These are the activations of a small network on made-up records, seen along a few directions, one row for each record.
Records have a field called PUPUS. Each example row is followed by its value.
Records without PUPUS are marked absent.
The largest differences between rows may come from other fields.
In the rows, 500 means zero.
Strong random noise was added to every row along 10 fixed directions; ignore it. To show where, here is one row again and again, with new noise each time:
[395 709 812 552 560 536 542 821 562 674 380 773 473 715 477 538 673 323
 405 327 541 617 536 420 601]
[399 359 491 325 478 395 690 321 708 415 477 437 751 409 646 439 304 321
 400 655 586 522 300 372 500]
[482 527 510 650 350 555 329 408 468 369 456 650 740 322 515 469 333 420
 288 431 465 626 397 371 475]
[575 528 583 395 176 605 522 477 544 442 455 675 379 556 400 295 718 376
 522 702 401 311 452 555 507]
[317 565 535 607 413 513 412 510 608 479 392 531 571 589 658 535 400 383
 414 538 496 577 449 413 446]
[450 458 421 262 484 391 518 526 580 243 495 493 540 497 543 481 644 565
 506 365 659 601 520 608 564]
[316 451 520 396 564 485 584 740 639 649 481 471 519 712 722 393 577 348
 520 584 506 554 545 505 548]
[352 610 449 517 375 541 491 443 567 408 570 501 496 552 523 412 357 460
 601 550 501 456 445 488 412]
[669 442 352 478 530 536 458 396 350 480 552 368 387 296 396 413 533 588
 625 511 474 419 530 609 523]
[704 350 378 494 450 470 445 301 452 423 384 351 368 311 456 521 617 562
 517 609 480 438 475 601 510]
[457 851 744 581 598 521 700 503 536 597 527 612 277 606 225 591 434 459
 705 364 597 414 432 444 472]
[210 704 447 685 426 508 400 731 617 361 631 644 499 778 549 471 410 586
 598 288 533 724 542 527 368]

[460 575 601 486 383 676 472 640 406 669 492 648 470 495 487 235 592 260
 520 522 394 396 563 470 568]  refu
[459 633 423 478 221 591 264 392 461 367 408 435 317 531 549 530 618 484
 544 617 469 307 564 621 473]  ludo
[455 382 255 494 360 470 301 654 536 433 611 481 492 508 634 412 708 473
 449 419 518 587 613 694 540]  fisam
[675 391 507 554 413 467 605 438 552 611 539 519 511 414 395 491 547 426
 415 626 440 464 393 520 521]  soko
[324 572 536 363 285 469 468 347 619 406 484 492 568 431 597 459 454 222
 407 566 605 339 389 472 518]  pok
[607 510 581 613 615 431 684 444 563 584 578 516 488 590 361 661 373 638
 527 554 477 512 408 437 417]  soko
[627 467 578 554 505 444 512 404 545 369 193 496 444 601 473 780 578 731
 434 582 468 593 498 460 461]  fabep
[397 563 580 482 500 538 531 715 561 469 448 612 432 808 540 471 605 624
 587 528 444 573 572 512 453]  zikuv
[437 645 426 542 423 429 568 367 621 285 516 476 507 500 396 643 360 613
 576 404 609 593 409 519 434]  fabep
[536 555 648 456 429 490 590 495 583 569 498 650 560 426 412 490 565 274
 370 485 559 462 384 449 590]  fadum
[505 405 513 439 484 537 444 577 449 668 484 502 440 437 578 348 659 276
 459 543 467 376 569 517 582]  absent
[604 342 469 546 564 531 615 482 496 598 350 380 433 558 535 467 491 614
 595 731 347 523 512 480 456]  fabep
[504 502 590 516 608 450 616 514 554 474 397 543 471 586 451 608 525 596
 523 432 539 597 498 452 485]  refu
[617 355 616 271 610 452 626 391 458 327 293 480 549 575 511 588 553 780
 488 618 472 507 518 435 488]  soko
[613 564 648 186 500 539 528 506 390 394 480 642 628 425 415 497 625 512
 396 447 558 400 535 473 652]  ludo
[583 571 518 615 595 459 434 374 426 538 502 417 346 398 397 674 491 537
 526 401 567 430 498 531 483]  lubi
[305 601 504 477 744 390 469 381 523 465 528 327 606 454 638 734 228 509
 474 355 694 532 463 408 476]  pok
[689 355 625 670 765 438 644 548 528 818 264 378 242 590 471 683 670 542
 533 638 430 526 505 493 515]  fadum
[468 551 451 483 639 542 520 381 395 521 576 381 613 354 494 503 225 538
 564 514 507 436 470 403 484]  fadum
[324 481 351 549 528 402 539 547 672 547 493 314 321 610 632 527 555 418
 645 462 603 572 527 625 470]  refu
[488 407 499 327 619 442 566 619 493 559 601 490 621 471 558 441 559 452
 441 438 567 517 534 519 602]  lubi
[544 465 344 638 462 440 543 529 553 414 602 474 469 494 396 470 468 640
 599 422 491 663 476 596 437]  dulok
[396 475 554 405 345 480 473 474 615 357 354 593 538 560 601 484 616 404
 398 509 546 537 469 485 512]  fisam
[365 309 581 437 583 476 565 562 594 630 411 505 619 601 747 400 461 330
 403 649 452 502 493 347 483]  absent
[329 645 477 589 644 595 339 754 389 768 556 436 608 498 670 495 379 332
 455 414 482 530 624 447 595]  zikuv
[519 435 482 452 440 393 576 507 616 556 520 449 337 486 469 466 706 342
 528 488 591 441 475 631 551]  lubi
[560 596 572 437 519 521 489 507 439 487 410 506 459 484 444 586 572 527
 493 457 527 472 541 513 568]  dulok
[546 681 554 517 503 544 626 673 497 691 644 566 389 531 307 449 581 402
 610 423 515 453 512 580 587]  dulok
[433 595 639 291 515 510 557 399 498 173 366 573 540 747 504 628 415 834
 581 577 502 453 536 388 383]  ludo
[632 377 521 545 547 507 502 512 441 581 462 511 308 553 441 474 655 574
 569 583 409 397 572 525 459]  absent
[583 448 359 386 496 657 367 510 240 447 604 457 457 437 484 296 528 677
 649 550 368 350 673 570 488]  fisam
[448 503 373 550 319 457 204 468 546 454 304 380 495 358 685 654 663 305
 286 481 578 535 520 601 607]  zikuv
[551 510 620 506 468 452 557 423 538 443 527 638 551 436 379 519 498 458
 405 434 552 499 387 448 498]  pok

Here are new rows. What is PUPUS for each?
[469 528 365 682 380 425 407 335 616 551 407 290 226 467 531 677 561 381
 555 571 559 398 476 617 448]  fisam
[592 260 513 712 420 419 443 515 646 557 227 514 305 615 598 582 787 467
 387 602 428 636 493 554 453]  fisam
[451 514 542 580 505 492 420 418 512 528 373 409 405 598 590 660 476 541
 487 619 470 419 511 469 424]  lubi
[451 326 196 674 434 398 477 347 665 418 548 238 474 551 639 573 307 634
 589 739 440 542 427 554 315]  zikuv
[439 677 524 591 433 666 311 702 335 411 546 679 517 665 459 440 495 704
 551 396 375 560 649 497 445]  ludo
[386 633 427 646 367 535 452 464 600 574 545 410 283 624 516 530 473 426
 640 629 476 373 473 576 403]  fadum
[362 546 380 626 410 491 348 718 534 416 589 586 497 578 540 416 583 509
 508 292 523 688 577 603 486]  fadum
[450 643 663 690 575 522 491 663 481 569 514 653 338 718 388 548 542 593
 583 366 469 543 553 478 415]  pok
[346 469 451 345 351 516 411 491 536 319 517 543 496 618 629 380 548 499
 535 565 496 392 562 511 435]  absent
[637 439 470 562 403 592 552 435 452 566 535 529 365 466 371 351 551 503
 613 637 369 382 490 532 450]  refu
[366 525 528 477 426 515 487 760 597 595 493 598 662 593 640 424 573 314
 358 462 499 655 513 502 605]  dulok
